Each row below holds a small network's activations on one input, seen along a few directions.
In each table, some parts of the input vary, and every possible input appears once, in random order.
A made-up example of a description, with smaller parts first: one of 2 separate values, together with either a single point or one of 9 places along a line or (one of 5 places around a ring, together with one of 6 places along a line).
Shared parts are said once, and a part with two or three values counts as separate values.
In the rows, 128 means zero.

Other details of the inputs shift rows strongly along two fixed directions, in all tables alike. That doesn't count.

Rows:
x1: [105 101 140 116 100 167 124 132 166 118 154 127 121 168  96]
x2: [152 118 130 180 117  85 131 124 200 133  82  69 130  85 174]
x3: [127 103 160  99 146 177 111 123  94 144 163 148 121 150 130]
x4: [ 63 112 184 115 142 213  90 169 171  55 107 121  54 187  51]
x5: [189 168  62 173 124  14 175 105 125 166  96 113 175  52 173]
x6: [132 149  65  78  90 106 166 115  81 155 173 207 181 133  74]
x7: [128 166 111 209 191 128 107 151 133  66  77  16  45 198 188]
x8: [138 132 109 168  40  28 147 108 164 157 116 102 237  51 223]
x9: [160 121 137 223 122  70 132 118 199 119  94  40 140 134 219]
x10: [112 107 169  72 146 174 119 128  95 134 150 194 121 119  77]
x11: [ 63 110 182 115 144 214  92 169 173  62 111 118  49 185  50]
x12: [116 106 161  69 143 184 117 129  95 144 152 188 117 109  81]
x13: [133 155  72  73 100  97 164 118  87 151 149 219 170  91  50]
x14: [ 61 161  86  70  80 158 119 151  63 106 147 164 130 144  85]
x15: [139 100 142  71 108 134 145 100  79 179 192 220 196 120 104]
x16: [143  96 130  65 100 145 140  99  79 195 192 213 184 107 111]
x17: [170 117 154 173 163 101 124 108 117 152 122  84 146 121 219]
x18: [134 167 101 202 183 134 103 154 135  80  75  10  37 186 193]
x19: [194 126 135 160 141  44 154  91 124 187 111 123 193  35 207]
x20: [ 68 106 172 107 142 224  90 165 176  68 114 107  40 174  56]
x21: [134 152  65  67 100 110 163 120  93 162 155 202 151  85  49]
x22: [135 121 190 202 210 150  86 136 128  86  90  30  68 183 224]
x23: [ 76 151 111 108 166 218  99 162 102  68 137 104  28 227  71]
x24: [123 128 174 216 168 124  99 153 208  70  53  16  61 146 178]
x25: [193 171  54 169 121  18 171 106 129 171  99 106 168  47 179]
x26: [129  98 108  76  50 129 152 102 151 180 192 200 196 112  74]
x27: [151 122 139 194 111  82 133 119 185 119 109  79 160 137 188]
x28: [154 113 122 181 106  94 131 118 191 136 113  65 142 124 192]
x29: [ 67 108 175 108 140 218  91 165 174  69 116 108  41 177  50]
x30: [180 119 110 184  77  29 165  93 183 172 131 114 222  85 194]
x31: [141 103 138  58 113 140 140 112  89 189 163 218 170  67  89]
x32: [121 108 171 103 149 166 113 122  91 124 156 162 135 166 126]
x33: [ 34 117 198  88 148 235  54 169  74  60 128 115  64 192 129]
x34: [104 151  94  82 131 148 137 143  95 112 138 180 105 135  38]
x35: [174 172  80 202 163  60 137 135 142 120  58  40  94  90 201]
x36: [111 152  93 115 136 147 131 140  99 107 145 136 102 179  90]
x37: [136 110 151  62 117 125 147 107  87 168 159 234 192  81  84]
x38: [164 126 164 171 175  84 126 116 128 135  94 103 143  87 196]
x39: [137 149  54  70  90 121 163 115  88 170 182 194 162 123  78]
Description of these inputs: one of 3 separate values, together with either a single point or (one of 2 separate values, together with one of 6 places along a line).
Q: Changing only the choice among 3 separate values turns x27 into x6. The same change can be made to x9. Which row results?
A: x7
Q: Change only the place on the line of 6 in x3. List by row number the other rows that result.
A: x15, x16, x17, x22, x32
Q: Change only the choice among 3 separate values in x38. List by row number the other rows that result.
A: x11, x34

Rows:
x40: [120 148 118 180 151 135 109 153 155  79  81  53  69 173 154]
x41: [ 90 137 117  67 138 184 126 143  91 118 158 177 102 155  50]
x42: [145 115 182 172 174 117 115 121 146 119 108  92 128 139 179]
x43: [ 89 135 111  66 123 186 123 139  88 121 168 180 109 172  49]
x44: [109 118 187 172 169 155  96 138 138  85 101  57  99 163 196]
x45: [138 110 197 177 191 150  95 138 142  90  91  77  86 161 175]
x46: [124 151 127 175 175 138 108 146 128  90  95  52  74 176 167]
x47: [122 147 118 178 152 135 110 153 156  81  81  53  71 174 153]
x48: [130 144 137 168 189 144 106 147 120  85  80  61  60 148 162]
x49: [185 156  80 172 114  17 168 100 130 171 105 108 184  57 199]
x50: [110 129 102  69  97 146 148 128 117 139 161 186 134 114  42]
x51: [131 146 135 168 186 143 106 151 120  86  82  62  61 149 162]
x52: [117 153 117 179 158 135 110 155 153  77  78  56  69 166 152]
x53: [153 103 158 163 140 111 117 114 159 133 119  84 131 123 196]
x54: [183 158  76 173 108  19 164  99 128 166 111 110 186  67 199]
x55: [140 151 112 177 146  98 131 134 153 108  92  67 103 118 158]
x56: [127 150 129 176 178 142 103 149 117  83  88  62  66 168 166]
x57: [ 83  85 172  77 103 201 113 139 138 132 159 182 115 152  59]
x58: [152  90 124  83  43  80 175  84 135 227 191 228 248  46  97]
x59: [ 76  95 169  76  96 193 114 134 129 110 166 173 134 152  69]
x60: [ 99 133 114  69 131 186 122 141  82 117 156 186 101 153  53]
x61: [183 156  73 185  96  19 167 100 151 167 114  98 192  70 188]
x62: [ 86 131 103  69 102 183 127 149 115 111 155 183 105 167  35]
x63: [131 147 128 175 173 139 104 147 118  88  88  62  69 167 168]
x64: [190 112 147 173 121  29 153  90 152 173 117 127 207  66 205]
x65: [ 91 135 120  68 140 187 124 143  92 116 156 173  97 153  53]
x66: [109  86 167  66 126 212 108 129 113 132 174 182 114 158  79]
x67: [108 138  92  73  90 143 149 127 116 139 166 191 142 123  48]
x68: [ 89 106 175  69 130 199  99 136 112 126 159 172 122 145  83]
x69: [ 95  92 174  77 122 190 117 138 142 114 153 193 124 160  48]
x70: [100  92 166  66 126 209 111 124 119 134 181 175 119 163  79]
x71: [186 151  76 173 103  15 164 100 128 172 114 109 189  74 202]
x72: [162  96 128  82  62  71 176  82 140 206 187 237 252  56  85]
x73: [124 149 134 166 188 140 111 145 126  89  88  56  67 152 161]
x74: [179 120 140 164 106  39 137  97 148 178 113 114 204  49 219]
x75: [155 134  57  74  41  67 185  93 114 204 187 225 232  70  70]
x76: [120 158 127 173 183 139 108 145 125  85  92  56  69 164 165]
x77: [ 88 132 108  68 112 184 131 150 117 111 147 181  99 153  35]
x78: [ 85  99 168  72 109 198  99 144 139 118 147 175 119 144  66]
x79: [ 88 127 110  62 110 180 123 143  95 118 166 185 103 170  42]
x80: [ 88 129 113  67 116 188 127 151 118 108 145 179  93 153  34]
x81: [152  90 128  72  50  79 171  81 112 229 190 237 243  48 110]
x82: [131 148 131 172 184 139 107 149 120  87  82  63  63 150 164]
x83: [ 99 100 176  71 129 201  95 139 106 125 152 177 117 140  84]
x84: [184 156  77 172 110  17 167 100 128 169 110 109 186  62 200]
x85: [ 86  93 180  75 125 202 112 130 110 141 170 178 118 154  76]
x86: [127 102 172 173 155 161  98 140 185  91  97  53  82 164 177]
x87: [106 111 178 175 147 150  98 147 166  77  88  60  99 161 181]
x88: [178 120 137 176  99  41 140  98 170 177 113 102 209  48 209]
x89: [157 133  69  60  66  64 184  90  92 206 175 232 222  47  83]
x90: [154 136  60  66  51  60 182  91  90 206 187 236 230  63  86]
x91: [123 144 127 171 166 137 113 153 155  81  73  54  63 151 148]
x92: [185 155  76 183 107  19 171 102 152 168 106  99 187  56 188]
x93: [195 107 125 178  96  40 158  87 181 184 132 100 209  60 214]
x94: [139 156 103 180 135  95 131 132 151 108  99  71 112 128 160]
x95: [ 91  95 173  73 120 198 109 135  95 117 162 182 131 153  90]
x96: [ 90 138 112  70 124 182 124 138  89 121 166 178 110 167  54]
x97: [118 157 126 175 180 138 108 147 126  84  92  55  69 167 167]
x98: [119 152 118 177 160 134 112 153 154  78  78  56  68 161 153]
x99: [ 96  87 181  75 125 205 109 134 104 140 164 185 114 148  76]
x100: [186 153  83 168 117  18 166 101 130 172 104 108 183  54 198]
x101: [105 111 188 170 157 147  93 142 145  78  96  61  93 160 190]
x102: [135 144 127 178 175 140 102 149 121  89  88  58  69 170 169]
x103: [ 98 134 112  71 129 186 120 143  82 116 156 185 103 157  54]
x104: [185 153  71 182  94  18 169 102 150 170 116 101 195  71 186]
Q: What is each input in this table made of?
A: one of 5 places along a line, together with either one of 5 separate values or one of 8 places along a line
Q: Changing only the place on the line of 5 turns x83 into x88. The same change can be made to x103. Which row results?
A: x94
Q: Start at x50 and move only the place on the line of 8, one step at a time. The first step leads to x55. Which rows follow, in order?
A: x92, x67, x94, x61, x104, x75
Q: List by row number the other rows that have the place on the line of 5 in common with x43.
A: x41, x42, x44, x46, x65, x68, x70, x73, x76, x85, x96, x97

Rows:
x105: [125 173  93 201 175 127 107 158 148  68  76  13  42 180 174]
x106: [ 71 101 153  74  92 196 106 144 124 109 161 172 109 166  64]
x107: [181 135 122 158 150  62 151 103 122 164 120 130 164  85 165]
x108: [130 136 164 173 189 136  96 156 151  74  59  62  64 132 163]
x109: [161 135 128 151 135  64 146 109 109 161 116 124 164  72 177]
x110: [182 139 123 185 158  57 147 104 129 160 107  82 145  88 207]
x111: [169 122 126 197 117  77 130 114 173 144 109  62 149 117 212]
x112: [174 124 112 136 130  88 153 109 139 163 119 141 150  82 139]
x113: [ 80 159  93  86 119 170 122 158 104  82 132 158  87 169  41]
x114: [169 170  53 175 119  48 159 116 136 147 109  85 148 104 172]
x115: [164 122 119 162 108  74 156 108 173 162 121 113 172  83 155]
x116: [119 118 140 106 155 180 116 141 131 110 124 134  74 145  87]
x117: [106 124 166 186 143 148  83 151 165  81  85  34  75 167 194]
x118: [ 76 109 154  75 112 192 112 138 110 104 163 169 120 167  78]
x119: [133 118 110  51 103 135 156 102  83 190 193 227 171  98  60]
x120: [123 114 162 167 148 154 103 144 167  91 109  79  82 181 138]
x121: [182 142 118 179 153  62 142 102 128 163 113  86 151  86 206]
x122: [145 170  58 151 101  58 157 123 121 139 111 107 155  94 154]
x123: [102 102 153 111 118 184 111 140 145 106 149 142  96 183  79]
x124: [163 126 117 158 106  79 149 108 173 164 125 111 172  84 157]
x125: [135 128 123 106 118 117 136 117  81 156 145 169 166 111 141]
x126: [103 156  88 131 144 155 125 152 122  88 120 104  61 183  88]
x127: [146 118 112  72 108 115 163 100  88 188 180 217 175  91  76]
x128: [123 118 128 107  83 106 148 119 149 156 139 165 177  80 106]
x129: [121 140 155 177 181 145  91 145 108  93  86  50  82 159 206]
x130: [121 120 145 106 162 177 113 144 135 102 119 145  78 147  75]
x131: [102 130 170 189 161 145  93 155 179  74  68  31  66 147 171]
x132: [103 103 150 123 121 181 109 140 148 106 143 118  90 181 103]
x133: [114 103 126  59  54 126 145 113 119 164 180 233 200 104  58]
x134: [122 117 128 106  93 114 138 112 121 147 155 156 180 111 139]
x135: [106 113 159 136 155 179 106 140 142  86 132 100  88 191 123]
x136: [115 174  94 189 155 114 112 156 135  73  72  27  67 156 174]
x137: [158 123 133 186 104  54 136 111 162 143  99  91 173  95 206]
x138: [108 118 158 146 149 166 114 146 172  94 112 100  82 162 101]
x139: [ 98 132 148 109 150 184  95 144  85 108 132 126  98 163 134]
x140: [ 90 120 169 123 145 174  97 146 132  77 123 115 100 176 121]
x141: [ 98 117 138  73 142 207 111 136  81 126 166 171 100 179  77]
x142: [165 140 124 179 142  67 133 114 108 150 101  87 164  94 230]
x143: [142 122 117  92 108 109 145 120 118 159 133 176 160  70 110]
x144: [ 87 122 153  73 143 201 105 144  73 106 148 176 104 171  77]
x145: [145 121 118  90 108 103 147 117 119 160 132 190 169  66  97]
x146: [156 128 115 122 114  84 143 117 128 161 116 141 164  60 151]
x147: [150 114 100  63  96 126 157 108 114 184 166 213 171  79  69]
x148: [107 121 163 183 140 141  90 147 162  85  88  44  81 162 187]
x149: [ 87 108 145  71 119 207 114 134 119 114 177 164 109 184  67]
x150: [108 119 155 149 149 166 110 144 172  99 111  83  82 156 116]
x151: [ 90 161  95 125 135 153 118 159 115  75 108 109  74 170  88]
x152: [105 112 156 126 145 182 110 138 137  94 142 108  92 190 120]
x153: [193 133 115 180 149  57 149 109 156 152  90  97 149  75 186]
x154: [144 104 113 101  72 113 150 106 138 177 171 174 182 114 110]
x155: [101 110 147 105 128 185 115 133 131 107 159 132 107 180 103]
x156: [100 153  82  99 128 161 133 148 114 100 140 149  83 177  50]
x157: [108 131 161 140 174 151 105 143 107 100 107  95  78 141 145]
x158: [152 160  53 115  97  75 169 116 119 154 144 171 169 107  91]
x159: [137 122 129 141  94  81 149 116 159 153 120 138 177  75 139]
x160: [163 136 122 139 128  76 140 110  95 158 122 146 189  92 177]
x161: [149 129 134 158 108  66 145 118 170 145 103 124 180  70 150]
x162: [174 125 124 191 123  58 155 110 183 153 101  86 163  85 183]
x163: [115 124 151 131 175 182 103 144 103  98 125 116  78 186 126]
x164: [153 128 103  96 109 118 145 104  87 182 170 179 181 110 131]
x165: [138 152  41  77  73  93 178 110 103 174 174 205 177 103  63]
x166: [117 123 146 107 162 182 110 141  95 111 142 150 100 177 101]
x167: [187 139 124 185 160  50 150 101 130 158 105  95 153  87 198]
x168: [129 117 128 101  90 106 143 108 121 150 156 173 195 107 127]
x169: [ 82 121 158 113 122 178 103 150 154  98 122 120  95 140  93]
x170: [ 87 109 157  84 129 201 117 147 152 102 149 169  95 165  27]
x171: [180 128 126 186 132  57 147 103 157 145 117  88 180 110 208]
x172: [ 84 117 164 113 128 172 110 150 154  91 116 135  97 144  78]
x173: [ 93 128 153  90 148 179 104 141  90 115 143 147  94 139  95]
x174: [173 129 118 179 122  69 141 103 154 153 127  80 176 108 217]
x175: [161 123 104  96 111 110 151 109 127 174 146 174 163  78 109]
x176: [ 81 104 159 103 107 182 105 146 135 102 138 143  98 169  92]
x177: [113 121 140 106 153 184 114 137  92 120 147 139  96 174 114]
x178: [ 98 130 168 112 171 171 101 147 101  93 120 136  82 149  98]
x179: [117 177  92 193 154 112 110 155 137  73  72  25  69 153 179]
x180: [100 125 152 103 151 184  98 151 125  97 112 123  74 135 100]
x181: [125  93 111  57  53 138 157 107 123 180 204 234 189 120  51]
x182: [122 140 170 178 195 131 100 143 121  84  78  60  68 143 177]
x183: [128 110 111  37  82 132 154 116  97 176 166 245 179  69  46]
x184: [128 156  49  81  66  87 173 118  96 161 157 200 182  92  71]
x185: [155 135 125 175 114  65 133 108 145 145 114  81 182  94 228]
x186: [125 119 119  90  78 109 144 105 114 164 167 175 200 100 130]
x187: [ 94 129 157 103 158 175 103 143  94 109 132 131  83 144 106]
x188: [181 137 121 192 158  74 138 112 120 148 103  78 145 118 224]
Q: What is each input in this table made of?
A: one of 2 separate values, together with one of 6 places along a line, together with either a single point or one of 6 places around a ring
Q: Changing only the place on the line of 6 turns x183 into x108. The same change can be made to x152. Which row results?
A: x171
Q: Changing only the place on the line of 6 turns x107 into x167. The same change can be made to x166. Which row results?
A: x163
Q: Change only the place on the line of 6 in x131. List by row number the other rows that result.
A: x128, x159, x161, x169, x172
Q: Change only the choice among 2 separate values in x182. List by row number the other rows that result.
A: x167
Q: Change only the place on the ring of 6 in x129. List by row number the other rows that result.
A: x131, x146, x148, x186, x187
